Each row below holds a small network's activations on one record, seen along a few directions.
Each row is followed by the record's values for the fields GAMO, ZOT, NORIK, ZUNU.
Not every record has every field; a missing one is written missing.
Other fields move the rows too, some of them a lot.
In the rows, 500 means zero.
Random noise pushes rows far along 2 fixed directions. That doesn't count. These rows show it; they differ only by the noise:
[297 541 597 290 545 403 563 556 492 346 511 511 513 513 326]
[390 486 402 498 480 332 349 524 555 350 523 560 542 435 391]
[361 534 492 399 479 354 417 540 527 346 516 523 516 411 402]
[382 475 403 498 496 338 366 524 554 350 524 567 548 466 371]

[560 498 404 517 442 510 421 428 478 499 546 481 542 340 662]
<GAMO:bodu ZOT:fad NORIK:zav ZUNU:missing>
[289 472 615 316 608 399 645 554 482 326 513 534 591 672 224]
<GAMO:missing ZOT:fad NORIK:missing ZUNU:missing>
[426 378 337 603 528 464 362 450 640 432 513 625 480 535 380]
<GAMO:bodu ZOT:fad NORIK:zav ZUNU:missing>
[464 541 482 473 407 433 322 494 594 433 477 512 427 356 519]
<GAMO:missing ZOT:vob NORIK:zav ZUNU:nur>
[463 392 381 639 499 446 328 483 655 424 472 583 461 513 374]
<GAMO:bodu ZOT:fad NORIK:zav ZUNU:missing>
[454 467 444 535 545 472 507 552 519 462 487 517 516 529 433]
<GAMO:bodu ZOT:vob NORIK:missing ZUNU:nur>
[393 515 669 347 537 471 681 488 370 424 507 442 571 557 421]
<GAMO:bodu ZOT:fad NORIK:zav ZUNU:missing>
[404 543 721 278 599 632 757 523 427 520 471 430 431 581 433]
<GAMO:bodu ZOT:fad NORIK:zav ZUNU:nur>
[604 565 437 606 373 513 338 502 539 598 497 477 400 304 713]
<GAMO:bodu ZOT:vob NORIK:para ZUNU:sibas>
[472 550 532 514 398 413 337 522 635 424 411 476 354 308 496]
<GAMO:bodu ZOT:fad NORIK:para ZUNU:missing>
[623 559 497 662 353 377 310 517 485 503 456 413 516 352 621]
<GAMO:missing ZOT:fad NORIK:zav ZUNU:vizoz>
[357 533 607 402 520 413 495 614 585 377 424 500 402 461 321]
<GAMO:bodu ZOT:vob NORIK:missing ZUNU:nur>
[559 475 438 563 529 507 533 450 422 548 537 501 625 566 549]
<GAMO:voze ZOT:vob NORIK:para ZUNU:nur>
[549 473 497 634 525 530 471 541 647 573 409 521 408 610 409]
<GAMO:voze ZOT:fad NORIK:para ZUNU:sibas>
[614 488 495 634 461 493 418 513 540 530 445 465 429 452 522]
<GAMO:bodu ZOT:missing NORIK:zav ZUNU:sibas>
[287 565 786 217 578 540 686 563 509 401 432 474 384 565 301]
<GAMO:bodu ZOT:fad NORIK:zav ZUNU:nur>
[422 571 683 446 436 326 530 523 340 397 490 407 605 497 450]
<GAMO:missing ZOT:vob NORIK:zav ZUNU:nur>
[562 500 473 554 518 636 506 505 580 629 451 479 354 497 555]
<GAMO:bodu ZOT:vob NORIK:para ZUNU:vizoz>
[513 406 352 690 524 395 393 538 522 436 494 558 565 538 399]
<GAMO:bodu ZOT:fad NORIK:missing ZUNU:nur>
[482 362 356 522 636 577 614 405 422 553 605 598 694 779 447]
<GAMO:missing ZOT:vob NORIK:zav ZUNU:nur>
[549 594 600 413 437 505 564 477 403 521 509 369 574 424 624]
<GAMO:missing ZOT:fad NORIK:para ZUNU:missing>
[503 358 230 709 551 500 362 420 554 541 557 653 524 583 500]
<GAMO:bodu ZOT:vob NORIK:para ZUNU:nur>
[546 413 347 510 530 580 529 403 458 537 575 549 640 544 584]
<GAMO:bodu ZOT:vob NORIK:zav ZUNU:missing>
[438 556 478 482 410 306 272 558 593 317 456 519 403 219 465]
<GAMO:bodu ZOT:missing NORIK:missing ZUNU:nur>
[477 561 620 401 517 530 601 501 436 518 477 426 442 442 523]
<GAMO:bodu ZOT:fad NORIK:para ZUNU:nur>
[424 529 563 265 585 566 735 527 370 482 561 493 613 558 499]
<GAMO:voze ZOT:vob NORIK:missing ZUNU:nur>
[534 588 579 447 447 560 405 554 682 531 403 476 223 318 545]
<GAMO:bodu ZOT:missing NORIK:para ZUNU:sibas>
[423 615 648 263 498 604 635 494 432 541 510 421 394 381 602]
<GAMO:bodu ZOT:vob NORIK:para ZUNU:nur>
[586 571 466 477 400 518 428 451 478 529 518 432 482 261 717]
<GAMO:bodu ZOT:fad NORIK:para ZUNU:missing>
[481 463 467 468 578 533 565 558 547 487 516 570 462 575 429]
<GAMO:bodu ZOT:missing NORIK:missing ZUNU:sibas>
[560 542 415 592 396 332 355 528 436 427 502 466 600 306 593]
<GAMO:voze ZOT:vob NORIK:missing ZUNU:nur>
[377 486 539 394 531 426 509 465 529 382 509 550 461 494 372]
<GAMO:bodu ZOT:missing NORIK:para ZUNU:missing>
[354 511 531 366 546 435 519 545 511 369 530 532 536 523 354]
<GAMO:missing ZOT:fad NORIK:missing ZUNU:nur>
[377 445 435 438 544 595 413 492 712 476 458 611 273 478 393]
<GAMO:bodu ZOT:vob NORIK:zav ZUNU:nur>
[427 421 479 549 600 453 559 564 505 429 476 543 540 652 320]
<GAMO:bodu ZOT:fad NORIK:missing ZUNU:nur>
[532 415 529 710 550 458 555 528 448 547 480 490 652 822 336]
<GAMO:missing ZOT:vob NORIK:zav ZUNU:sibas>

Here are new rows. What are their fields?
[535 508 507 552 485 387 496 550 458 458 508 474 581 540 446]
<GAMO:missing ZOT:missing NORIK:missing ZUNU:sibas>
[528 400 261 599 523 496 420 388 439 523 620 606 694 575 585]
<GAMO:missing ZOT:vob NORIK:zav ZUNU:nur>
[511 464 472 553 520 574 472 497 568 527 453 515 416 512 499]
<GAMO:bodu ZOT:fad NORIK:zav ZUNU:nur>
[425 385 471 576 610 562 548 496 541 506 488 585 468 705 353]
<GAMO:bodu ZOT:fad NORIK:zav ZUNU:nur>
[649 543 426 633 407 561 376 500 563 639 467 445 397 346 693]
<GAMO:bodu ZOT:vob NORIK:para ZUNU:sibas>
[519 553 504 545 399 450 379 502 482 489 486 463 461 325 605]
<GAMO:bodu ZOT:vob NORIK:zav ZUNU:nur>
[243 514 668 210 617 591 662 519 549 428 491 556 366 587 315]
<GAMO:bodu ZOT:vob NORIK:zav ZUNU:nur>
[532 599 628 358 460 568 622 482 411 546 511 368 538 444 613]
<GAMO:missing ZOT:fad NORIK:para ZUNU:missing>
[484 489 495 515 513 412 498 452 430 460 523 486 552 529 463]
<GAMO:missing ZOT:missing NORIK:para ZUNU:nur>
[439 336 351 574 619 581 479 450 665 479 498 630 497 692 329]
<GAMO:bodu ZOT:fad NORIK:zav ZUNU:missing>
[426 442 456 509 507 438 452 458 498 414 559 557 617 571 398]
<GAMO:missing ZOT:fad NORIK:zav ZUNU:missing>
[661 665 574 571 305 503 326 565 601 587 412 383 347 209 700]
<GAMO:voze ZOT:fad NORIK:para ZUNU:sibas>
[438 561 583 412 468 499 418 627 702 440 411 528 227 351 413]
<GAMO:bodu ZOT:missing NORIK:missing ZUNU:sibas>
[565 487 362 623 430 397 315 439 497 473 521 526 494 347 580]
<GAMO:bodu ZOT:missing NORIK:para ZUNU:nur>
[419 607 756 257 484 473 662 511 424 424 438 380 400 397 482]
<GAMO:bodu ZOT:missing NORIK:para ZUNU:missing>
[563 486 499 600 527 523 547 579 506 555 490 457 558 640 446]
<GAMO:missing ZOT:fad NORIK:missing ZUNU:sibas>
[482 492 464 469 539 408 514 516 440 395 526 525 589 488 442]
<GAMO:voze ZOT:missing NORIK:missing ZUNU:nur>
[424 466 391 509 493 390 372 510 567 370 547 561 565 454 414]
<GAMO:missing ZOT:fad NORIK:missing ZUNU:missing>
